Each row below holds a small network's activations on one input, seen along a few directions.
In each table, some parts of the input vary, and every possible input appears once, in random order.
Descriptions start from the smaller parts, as in this example, which fits no table here: one of 8 places around a ring, together with either a single point or one of 9 places around a ring or (one of 3 separate values, together with one of 4 places along a line).
Shared parts are said once, and a part with two or three values counts as separate values.

Other details of the inputs shift rows strongly along two fixed directions, in all tables alike. That doesn't count.

Table:
x1: [6,-29,-2,23,7,19,-34,-16,4,34,-6]
x2: [0,0,-1,1,-2,2,6,0,5,-3,2]
x3: [4,-28,-1,20,6,14,-29,-14,7,29,-4]
x4: [1,12,-25,-7,1,11,11,-6,4,-12,-33]
x5: [0,-1,18,-2,3,-17,0,4,-1,-1,37]
x6: [9,-29,2,27,0,15,-34,-3,-6,38,-16]
x7: [2,6,10,-6,-3,-7,8,16,-9,-5,7]
x8: [-8,17,-8,-12,-3,0,4,3,-3,-10,-24]
x9: [-2,11,0,-5,-3,-6,-5,-2,-7,0,-8]
x10: [4,-34,-4,28,1,18,-32,-14,6,35,-6]
x11: [5,6,-6,-2,-3,-2,4,-5,0,-5,1]
x12: [-3,-10,4,0,2,-2,-3,0,6,3,12]
x13: [0,4,-4,-4,5,5,4,-5,1,-7,-6]
x14: [-5,0,7,-4,2,-5,10,2,2,-8,10]
x15: [-3,2,7,-5,3,-4,8,1,2,-9,8]
x16: [3,13,-21,-7,-3,11,11,-4,4,-13,-23]
x17: [-5,19,-17,-12,-3,9,1,-3,-4,-9,-38]
x18: [4,12,-15,-8,2,1,8,-11,-1,-16,-14]
x19: [-2,7,-10,-6,-2,1,9,2,6,-14,-6]
x20: [3,7,0,-2,2,-7,9,-1,-2,-6,8]
x21: [-1,0,-4,0,1,1,9,0,3,-3,-2]
x22: [0,-1,6,-3,-6,-5,4,13,-8,-2,-3]
x23: [-13,6,25,-9,-4,-18,6,15,-5,-2,24]
x24: [3,12,-16,-7,-4,-1,6,-4,1,-15,-9]
x25: [2,-1,42,-1,-3,-30,4,24,-15,4,54]
x26: [0,7,-19,-3,-4,8,9,-3,6,-10,-21]
x27: [-1,-5,15,2,1,-6,1,7,3,1,28]
x28: [0,-5,18,3,5,-5,5,5,0,5,29]
Description of these inputs: one of 4 places along a line, together with either one of 2 separate values or one of 5 places around a ring.
The inputs of x3 and x12 match in every part but the place on the line of 4. If x8 is changed in the same way as x3 into x12, which row does it become?
Answer: x23
Which other rows agree with x11 in the place on the line of 4? List them by row number.
Answer: x5, x9, x18, x20, x24, x25

Table:
x29: [3,25,-10,-12,-7,-8,17,5,-11,-21,-13]
x30: [5,-12,1,14,2,10,-5,-12,12,15,17]
x31: [10,-17,-29,11,10,25,-8,-19,11,5,-25]
x32: [8,-1,-22,10,-3,13,-22,-13,-4,15,-33]
x33: [-6,17,-26,-13,-5,7,25,-5,16,-30,-17]
x34: [-2,3,10,-14,8,-18,23,5,8,-27,35]
x35: [5,-6,-4,8,-2,14,-21,-5,-3,16,-16]
x36: [1,-10,10,8,-2,-8,-19,0,-4,17,12]
x37: [0,-13,4,9,1,10,-19,3,-2,20,-2]
x38: [7,-16,-16,9,12,11,-13,-24,7,6,-6]
x39: [-2,-9,2,6,2,3,-24,-7,-4,18,-3]
x40: [-5,-11,0,9,3,9,-18,-8,0,16,-18]
x41: [-2,16,-10,-13,-9,-6,20,12,-5,-25,-19]
x42: [-8,17,-13,-19,-6,2,11,8,0,-24,-24]
x43: [-7,15,2,-11,0,-13,22,-2,10,-20,27]
x44: [3,23,-6,-16,-9,-8,14,13,-3,-21,-7]
x45: [-6,29,-4,-17,1,-4,16,4,-5,-21,-15]
x46: [-6,14,10,-17,-8,-22,13,17,-2,-19,16]
x47: [-8,10,14,-15,-2,-14,23,18,-4,-16,9]
x48: [0,-21,15,16,3,1,-1,0,13,18,40]
x49: [-9,12,2,-13,-3,-12,26,1,13,-25,24]
x50: [-7,-13,38,8,7,-16,-13,7,-5,21,41]
x51: [4,-1,-14,8,3,21,-16,-11,-1,15,-38]
x52: [-6,17,-11,-17,-4,-4,18,2,-4,-20,-25]
x53: [2,15,22,-11,-7,-21,21,22,-10,-15,28]
x54: [4,-3,-26,13,2,21,-8,-26,12,9,-19]
x55: [-1,-23,38,14,-3,-20,-11,12,-8,20,46]
x56: [1,-16,8,9,-4,-1,-17,7,0,16,6]
x57: [-3,-8,-15,3,-2,14,-20,-10,-1,11,-28]
x58: [-7,-19,31,11,3,-4,-13,10,0,20,25]
x59: [-1,-14,15,10,3,-3,-13,-5,-9,22,8]
x60: [6,7,-37,-2,-6,18,-6,-3,1,-1,-52]
x61: [14,-11,-26,11,10,23,-9,-23,10,3,-24]
x62: [0,-19,27,11,3,-4,-5,12,-6,24,25]
x63: [5,-12,17,11,2,2,-9,2,-7,22,9]
x64: [-4,17,24,-13,0,-21,21,15,-11,-12,27]
x65: [4,-29,17,13,11,-1,-6,-3,11,10,36]
x66: [0,17,-6,-12,-7,-7,22,16,-8,-21,-9]
x67: [-2,18,-3,-12,-6,-14,15,7,-10,-19,-3]
x68: [-1,-6,-8,9,4,19,-14,-3,1,15,-29]
x69: [1,-3,1,7,0,7,-21,-6,-6,14,-6]
x70: [5,18,-18,-14,7,0,22,-9,6,-31,-3]
The inputs of x42 and x57 match in every part but one. If x65 is changed in the same way as x42 into x57, which row does it become?
Answer: x34
What do these inputs look like to the network?
Answer: one of 6 places around a ring, together with either one of 2 separate values or one of 5 places around a ring
A walk changes only the place on the ring of 5. It starts at x69 and steps to x45. List the rest of the walk in order.
Answer: x64, x29, x32
Which other rows agree with x39 in the place on the ring of 6? List them by row number.
Answer: x36, x38, x43, x50, x59, x67
Which other rows does x43 become when the place on the ring of 6 takes its other values? List them by row number.
Answer: x30, x33, x48, x49, x54

Table:
x71: [7,-12,-9,12,2,7,-21,-9,-6,13,-12]
x72: [7,-35,-1,24,9,20,-15,-15,18,22,13]
x73: [6,-21,-12,21,0,12,-26,-13,-4,23,-22]
x74: [-10,-2,27,-3,1,-14,4,14,-1,5,41]
x75: [-5,6,10,-10,-3,-16,7,7,-1,-13,13]
x76: [-7,10,-3,-5,-2,-3,3,-1,2,-5,-2]
x77: [4,-5,11,1,3,-2,5,9,-4,4,5]
x78: [-1,1,-16,4,-1,20,-3,-5,2,2,-32]
x79: [-2,23,-14,-11,-5,3,15,-6,-1,-19,-23]
x80: [3,4,10,0,-5,-11,-2,7,-5,-2,24]
x81: [4,-5,-14,6,5,17,-17,-18,-5,10,-26]
x82: [-2,45,-23,-27,-4,-1,29,-2,-1,-43,-30]
x83: [8,-29,-23,20,9,27,-15,-27,15,18,-12]
x84: [-5,8,9,-10,4,-10,2,3,-2,-8,13]
x85: [-4,9,3,-6,2,-4,9,-1,-4,-8,-3]
x86: [6,11,3,-3,1,-6,4,2,-4,-1,9]
x87: [-5,30,-32,-24,-11,2,23,1,6,-31,-41]
x88: [1,-5,-10,2,1,3,-16,-9,0,5,-14]
x89: [0,-5,16,3,-3,-12,-10,4,0,8,28]
x90: [5,16,-8,-11,4,-6,10,1,-6,-13,-9]
x91: [-5,29,-31,-23,-10,5,23,7,6,-33,-41]
x92: [-4,14,-13,-17,-5,-2,13,3,1,-21,-21]
x93: [-5,5,18,-10,1,-5,13,12,-2,-12,11]
x94: [0,-5,6,1,-1,-6,1,9,-5,-1,7]
x95: [8,-17,-2,23,2,11,-23,-12,-2,30,-7]
x96: [9,-13,-16,13,9,13,-8,-24,14,4,3]
x97: [-2,12,0,-13,3,-13,31,-1,13,-30,30]
x98: [-5,-5,36,3,1,-14,4,13,-4,9,46]
x99: [-3,25,-18,-16,-2,1,9,-4,2,-20,-19]
x100: [-1,-3,10,-3,-3,-8,7,16,-3,-7,10]
x101: [-9,-8,26,-2,4,-10,2,16,0,3,28]
x102: [-4,-17,0,11,5,9,-19,-7,1,22,-8]
x103: [1,-16,-5,14,5,17,-16,-14,-4,19,-22]
x104: [7,-20,6,14,5,7,-14,-4,-7,26,0]
x105: [5,-7,-11,8,-7,14,-9,1,2,6,-20]
x106: [3,-7,20,6,1,-5,1,14,-2,12,24]
x107: [0,0,30,-1,4,-23,10,13,-8,2,39]
x108: [6,-13,-21,14,-6,18,-19,-10,-1,18,-29]
x109: [1,5,19,-5,-2,-12,14,13,-5,-1,27]
x110: [-5,-10,29,0,-1,-16,2,19,1,3,33]
x111: [-2,-23,5,17,6,7,-26,-13,-1,30,-2]
x112: [-5,23,-17,-16,-9,-8,15,2,3,-24,-17]
x113: [-11,6,24,-9,-1,-14,14,21,2,-7,34]
x114: [6,-2,-17,9,-8,9,-11,-10,-1,6,-23]
What do these inputs look like to the network?
Answer: one of 4 places along a line, together with either a single point or (one of 2 separate values, together with one of 5 places around a ring)
The inputs of x112 and x91 match in every part but the place on the line of 4. If x107 is changed in the same way as x112 into x91, which row does it become?
Answer: x77
Which other rows does x95 become when the place on the ring of 5 takes its other values? List them by row number.
Answer: x76, x79, x112, x114
Which other rows agree with x98 in the place on the line of 4? List them by row number.
Answer: x74, x83, x87, x92, x94, x102, x103, x104, x108, x109
A walk changes only the place on the line of 4. It starts at x84 and steps to x111. List the rest of the walk in order.
Answer: x102, x101
Which other rows does x71 become when the choice among 2 separate values takes its other values? List them by row number.
Answer: x80
